These are the activations of a small neural network, seen along a few directions. Each row is one input.
Each table varies a few parts of the input and shows all the possible inputs, shuffled.
Descriptions start from the smaller parts, as in this example, which fits no table here: one of 3 separate values, together with either a single point or one of 11 places along a line or (one of 5 places around a ring, together with one of 6 places along a line).
Shared parts are said once, and a part with two or three values counts as separate values.
In the rows, 128 means zero.

Other details of the inputs shift rows strongly along two fixed directions, in all tables alike. That doesn't count.

Table:
r1: [155  76  93 211 155 185 148 105 111 139 144  93 192 113]
r2: [ 99 181 187  69  51 124 135  96 145  82  83 195 103 124]
r3: [144  84  82 182 178 120 107 140 111 154 151  97 141 139]
r4: [134 144 155 110 111 178 151 107 164 109 120 139 151 115]
r5: [147  85  68 145 200  28  78 186 105 182 169  75  84 177]
r6: [158  94  92 175 170 181 133 115 147 135 157  90 173 120]
r7: [137 113 124 154 126 152 139 111 123 123 125 127 153 122]
r8: [130 125 128 133 101 135 147 116 121 109 113 129 135 108]
r9: [109 152 138  64 157  26  96 206 115 182 155 114  47 169]
r10: [ 91 168 163 103 104 148 118 111 129 113 109 180 121 123]
r11: [116 146 145 107 117 121 133 140 120 128 123 138 114 120]
r12: [117 148 157 113  87 144 137  97 133  98 100 163 133 120]
r13: [121 128 122 137 113 127 119 107 126 107 111 147 127 126]
r14: [141 106 112 170 120 170 153 104 113 111 120 114 171  95]
r15: [118 169 156  47 131  82 126 178 158 149 139 119  76 149]
Each input here is: one of 3 separate values, together with either a single point or one of 4 places along a line.

Table:
r16: [129 139 151 144  77 223 167  60 154  71  94 163 185  86]
r17: [158  55  62 232 151 149 135 103  90 128 134  88 181 110]
r18: [136  96  95 150 152  57 102 156  94 155 143 108  99 156]
r19: [116 169 160  64  94 106 127 130 152 105 112 156  93 131]
r20: [107 172 157  69 108 105 110 133 152 115 119 164  87 144]
r21: [100 177 163  67 101 112 128 144 135 118 118 155  92 122]
r22: [141 109 101 123 171  70  99 164 132 165 159  96  97 169]
r23: [137  90  87 171 168  98  99 142 110 160 152 101 123 152]
r24: [107 144 145 124 113 133 113 109 124 118 112 164 123 132]
r25: [135 134 129 105 130 104 135 150 131 134 133 107 113 130]
r26: [ 99 176 168  68 103 111 128 147 133 125 118 156  91 127]
r27: [152  98 116 163 136 152 153 125 122 137 134  96 162 119]
r28: [124 127 128 122 143 105 126 157 118 154 140 111 112 136]
r29: [142 108 116 152 145 147 126 116 139 132 137 121 148 134]
r30: [ 98 172 174  72 104 114 130 143 129 132 116 162  97 132]
r31: [149 101  88 151 165 119 114 138 135 139 152  94 131 138]
r32: [107 155 155  94 115 114 131 146 125 140 126 139 104 130]
r33: [158  56  62 232 153 149 136 103  90 127 134  87 181 109]
r34: [158  95 101 165 138 156 144 112 141 121 136  99 159 117]
r35: [156  96 111 161 140 146 140 118 135 130 134 104 157 129]
r36: [121 137 137 141 105 192 155 100 126 104 113 137 164  88]
r37: [152  99  85 150 173 108 111 147 131 146 152  88 127 143]
r38: [107 154 156  98 113 123 133 140 125 135 123 141 111 126]
r39: [136 119 119 119 156  91 106 150 135 152 147 117 108 161]
r40: [ 97 180 158  70 117 117 110 140 139 117 119 164  93 128]
r41: [150 100  86 148 170 110 111 144 133 145 153  91 125 143]
r42: [122 153 159 112  80 182 154  85 154  84  99 163 151 103]
r43: [125 112 113 176  98 164 142  84 108  91 101 143 164  95]
r44: [112 172 165  60  98 102 134 143 142 117 115 146  93 128]
r45: [153  65  65 198 191 106 102 142 104 168 160  80 143 149]
r46: [122 131 136 120 137 116 131 150 120 151 138 122 118 132]
r47: [133 116 121 161 129 180 152 113 121 123 129 114 167  97]
r48: [132 115  99 115 193  46  86 198 120 191 174  89  77 176]
r49: [125 144 159 132  78 203 172  80 142  87 100 151 172  87]
r50: [115 165 171  71  92 108 128 128 150 115 111 163  97 141]
r51: [123 116 127 166 108 151 131  95 100 107 109 153 153 112]
r52: [ 97 175 172  74 118 118 111 139 138 131 120 171  97 142]
r53: [131 121  95 107 191  47  85 196 121 177 169  88  74 166]
r54: [141 118 122 124 134 114 128 131 138 133 132 115 125 140]
r55: [109 155 141  98 136 121 111 143 136 134 135 144 105 134]
r56: [125 140 164 135  80 196 169  85 138  95 101 151 171  95]
r57: [126 127 120 101 179  54  90 189 124 181 164 109  78 174]
r58: [142 120 129 146 111 179 163 102 132 107 120 117 169  96]
r59: [100 178 165  66 102 111 128 146 132 118 115 156  92 122]
r60: [144 100  84 143 197  82  97 179 121 177 172  82 107 156]
r61: [ 97 163 150  90  80  89 116 122 117  98  95 174  88 125]
r62: [ 99 159 156  92  92  83 109 127 110 114 101 176  86 140]
r63: [ 99 159 156  93  91  85 109 127 110 113 101 176  87 139]
r64: [126 150 149 106  91 163 147  98 153  90 106 152 141 110]
r65: [155  97 113 162 136 154 142 111 137 126 131 109 160 124]
r66: [155  63  66 229 141 159 142  96  94 114 126  93 184  99]
r67: [150  95 105 167 156 146 126 119 132 139 142 108 156 136]
r68: [122 130 122 124 157 115 108 148 125 150 142 122 117 141]
r69: [120 135 152 146 102 199 160  95 124 109 109 146 172  95]
r70: [108 158 145  96 133 126 114 140 135 130 129 148 108 131]
r71: [112 171 169  63  95 105 136 142 141 119 114 150  93 130]
r72: [111 168 171  69  93 106 137 138 140 123 113 150  97 133]
r73: [ 93 179 171  73 112 119 111 136 138 127 116 172  96 137]
r74: [145  98  70 133 212  49  84 199 117 188 184  64  86 166]
r75: [124 115 127 167 110 151 130  96 100 108 108 153 154 113]
r76: [154  93 108 169 140 152 154 122 123 139 138  90 164 117]
r77: [135 126 139 130 115 143 152 124 129 128 123 118 144 118]
r78: [145 107 124 167 111 189 156  85 143 104 118 124 178 105]
r79: [126 138 138 138 107 187 139  84 151  92 110 156 159 107]
r80: [123 114 119 171  97 159 140  83 105  96 103 147 161 101]
r81: [105 170 163  74 105 112 113 125 151 116 113 169  95 146]
r82: [144 110  94 120 178  64  96 171 133 166 161  90  92 169]
r83: [149 111 113 149 126 161 146 105 138 109 125 113 160 111]
r84: [152 100 111 162 134 161 157 118 128 128 135  95 166 109]
r85: [147 106 121 164 119 177 152  94 139 110 119 119 173 111]
r86: [125 132 132 129 128 143 140 134 127 132 134 119 134 115]
r87: [111 153 152  98 136 117 112 146 130 142 132 147 107 144]
r88: [141 110 105 130 166  83 104 156 133 159 153 101 106 163]
r89: [126 113 125 169 113 149 129  98  99 109 110 150 153 115]
r90: [151 100 119 164 130 163 157 116 125 131 131 102 168 113]
The inputs of r20 and r82 match in every part but one. If r18 is changed in the same way as r20 into r82, which row does it become?
Answer: r63
The inputs of r61 and r43 match in every part but one. If r22 is changed in the same way as r61 into r43, which row does it become?
Answer: r81
Describe the family of inputs behind these rows.
Answer: one of 3 separate values, together with either a single point or one of 4 places along a line or (one of 4 separate values, together with one of 5 places around a ring)
Which other rows does r46 become when the choice among 3 separate values takes its other values? List them by row number.
Answer: r30, r69
Which other rows does r26 become when the choice among 3 separate values takes its other values? List them by row number.
Answer: r47, r86
Which other rows does r54 become when the choice among 4 separate values takes its other values? List them by row number.
Answer: r16, r64, r65
